A small network was shown many inputs. Here are its activations along a few directions, one row for each input.
In each table, some parts of the input vary, and every possible input appears once, in random order.
Descriptions start from the smaller parts, as in this example, which fits no table here: one of 6 places along a line, together with either a single point or one of 9 places around a ring or (one of 2 separate values, together with one of 8 places around a ring).
Shared parts are said once, and a part with two or three values counts as separate values.

Other details of the inputs shift rows strongly along two fixed directions, in all tables alike. That doesn't count.
These rows show it; all are for the same input, with only those details redrawn:
8  8  9  18  -1  -20  -37  -8  22  5  25  -43  -3  -8
8  -12  -18  11  11  -68  27  13  -33  19  49  45  12  -38
10  -12  -17  11  11  -68  25  12  -32  18  49  42  12  -38
7  8  10  17  -1  -16  -38  -10  24  5  23  -44  -3  -6
-45  -31  8  -38  -8  29  56  11  -30  25  -20  69  -11  4
8  -12  -18  11  11  -68  27  13  -33  18  49  44  12  -38
8  8  10  18  -1  -18  -39  -9  24  4  25  -45  -3  -7
9  -11  -18  11  12  -69  25  14  -33  18  49  44  13  -39

Rows:
x1: 26  4  -15  -1  22  -72  24  7  -27  -12  32  45  25  -36
x2: 33  33  3  10  9  -16  -43  -18  30  -32  7  -51  6  -5
x3: -25  -10  -11  -44  -7  41  63  5  -36  -7  -40  71  -9  10
x4: -43  -10  35  -28  -19  74  -11  -11  25  11  -40  -20  -24  33
x5: -31  2  22  -35  -22  78  -10  -4  28  -14  -59  -22  -8  38
x6: -20  -4  19  -23  -10  83  -9  -4  24  -13  -71  -17  -8  41
x7: 10  10  -7  29  -16  1  -23  5  20  5  18  -47  0  10
x8: 6  11  1  18  -11  -12  -33  1  21  8  26  -43  5  3
x9: 38  23  -11  25  12  0  -28  -13  13  -26  -7  -39  -3  3
x10: 32  21  -13  31  4  -4  -33  -4  18  -19  -4  -45  6  6
x11: 8  5  -5  27  -1  -8  -28  -6  10  3  25  -43  -10  7
x12: -36  -16  25  -14  -15  79  -7  -5  18  13  -48  -14  -18  42
x13: -32  -14  -13  -39  -15  34  65  17  -38  1  -36  72  -1  13
x14: 34  20  10  20  21  -10  -40  -15  27  -24  -7  -42  7  1
x15: -11  -19  -6  -36  14  29  69  8  -41  -6  -46  83  1  6
Describe the family of inputs behind these rows.
Answer: either one of 5 separate values or (one of 2 separate values, together with one of 5 places around a ring)
What sort of input is x7?
Answer: one of 5 separate values

Rows:
x16: -17  8  11  8  -25  20  -80  -4  50  7  -1  -85  -2  12
x17: 9  -34  -7  19  24  -6  42  21  -33  12  -29  64  14  -5
x18: 12  -1  -11  29  -13  -47  -9  16  6  27  46  -13  14  -35
x19: -9  -22  -36  -35  9  -6  39  9  -44  -7  -7  53  1  -20
x20: -12  -20  17  -21  9  -12  53  -9  -26  25  8  62  -12  -27
x21: -7  -33  -16  15  31  -13  33  19  -44  5  -25  61  17  5
x22: -50  -7  39  -37  -5  58  4  -25  8  8  -10  2  -36  38
x23: 44  -6  -13  53  22  -39  1  7  -8  16  31  -8  7  -21
x24: -51  -14  22  -22  -39  58  17  15  12  27  -18  -10  -20  31
x25: 15  11  13  16  35  -74  -45  -17  7  -17  33  -17  7  -33
x26: -7  -14  -19  -20  -1  -1  60  14  -38  1  10  37  -13  -8
x27: 31  56  18  2  -15  15  -42  -9  54  -41  -14  -63  23  32
x28: -13  13  4  -20  -21  68  10  -8  5  -4  -53  9  -20  17
x29: -31  -21  15  -6  -6  69  13  -3  -2  13  -29  -7  -25  65
x30: 34  39  -31  32  8  -61  -30  -3  -8  -34  15  -11  17  -18
x31: -23  -18  8  -34  22  -19  27  -9  -38  16  5  65  -11  -21
x32: 37  36  -36  25  3  -52  -26  -7  -17  -17  27  -13  9  -22
x33: -3  4  -20  29  -19  -59  -22  15  -3  16  73  -23  15  -9
x34: -18  -29  -10  -14  -19  -13  34  30  -25  36  4  56  9  -26
x35: 6  3  -21  -6  -3  -10  47  11  -33  -10  -26  68  9  -17
x36: 38  29  -26  32  -2  -43  8  0  -7  -6  31  0  1  -31
x37: -28  -9  1  -36  -15  75  9  -13  5  -10  -36  -5  -21  21
x38: 33  32  -26  30  -5  -49  10  6  -12  -10  44  -9  -6  -14
x39: -22  11  19  14  -23  16  -92  -1  59  -8  -15  -92  8  18
x40: 31  32  22  -16  -1  20  -53  -11  60  -46  -14  -86  25  24
x41: -56  -16  14  -24  -40  65  -1  6  15  26  -23  -3  -9  24
x42: -3  -26  -8  14  13  0  61  20  -41  24  7  45  -9  13
x43: -36  -13  4  -43  -1  65  -6  -6  6  -33  -65  -6  -12  25
x44: 16  -6  -8  29  -6  -60  -26  19  12  10  24  -11  28  -35
x45: 40  9  -26  19  8  -41  1  0  -1  -9  34  -20  4  -41
x46: -11  -25  16  1  7  74  7  -2  8  18  -57  3  -17  30
x47: 33  20  33  26  15  25  -54  -5  60  -22  -18  -79  29  45
x48: 29  2  18  15  25  -66  -23  -17  12  -4  21  -1  6  -39
x49: -7  6  -29  -10  -13  -2  50  2  -42  1  1  63  -2  -6
x50: 18  12  15  19  18  -57  -5  -11  -2  7  60  -15  -13  -26
x51: 7  42  -5  19  -23  16  -40  -22  29  -24  12  -66  -18  36
x52: 41  -3  -26  52  33  -48  -33  2  -11  6  29  -21  15  -12
x53: 9  17  40  3  11  16  -63  -34  54  3  -6  -64  -23  -5
x54: -2  -31  -15  12  13  4  44  10  -44  22  3  56  3  6
x55: -37  -7  -1  -37  -17  66  14  -8  -2  -14  -21  -9  -28  42
x56: 18  14  8  19  20  -52  -29  -26  4  5  56  -16  -1  -34
x57: -6  -5  34  -46  21  -21  41  0  -12  0  4  63  23  -5
x58: 5  -23  -26  -26  6  -3  49  11  -34  1  -10  55  0  -30
x59: -16  -13  10  -33  -5  62  4  -1  15  -23  -64  0  -12  11
x60: -43  -1  37  -45  -34  63  1  19  40  6  -39  -7  28  42
The inputs of x38 and x50 match in every part but one. If x51 is changed in the same way as x38 into x50, which row does it become?
Answer: x22
Describe the family of inputs behind these rows.
Answer: one of 5 separate values, together with either a single point or (one of 2 separate values, together with one of 4 places along a line)
Which other rows does x27 become when the choice among 5 separate values takes its other values? List them by row number.
Answer: x40, x47, x57, x60
Which other rows does x30 become when the choice among 2 separate values takes its other values? List them by row number.
Answer: x35
A walk changes only the place on the line of 4. It starts at x33 and steps to x41. List the rest of the walk in order.
Answer: x16, x39
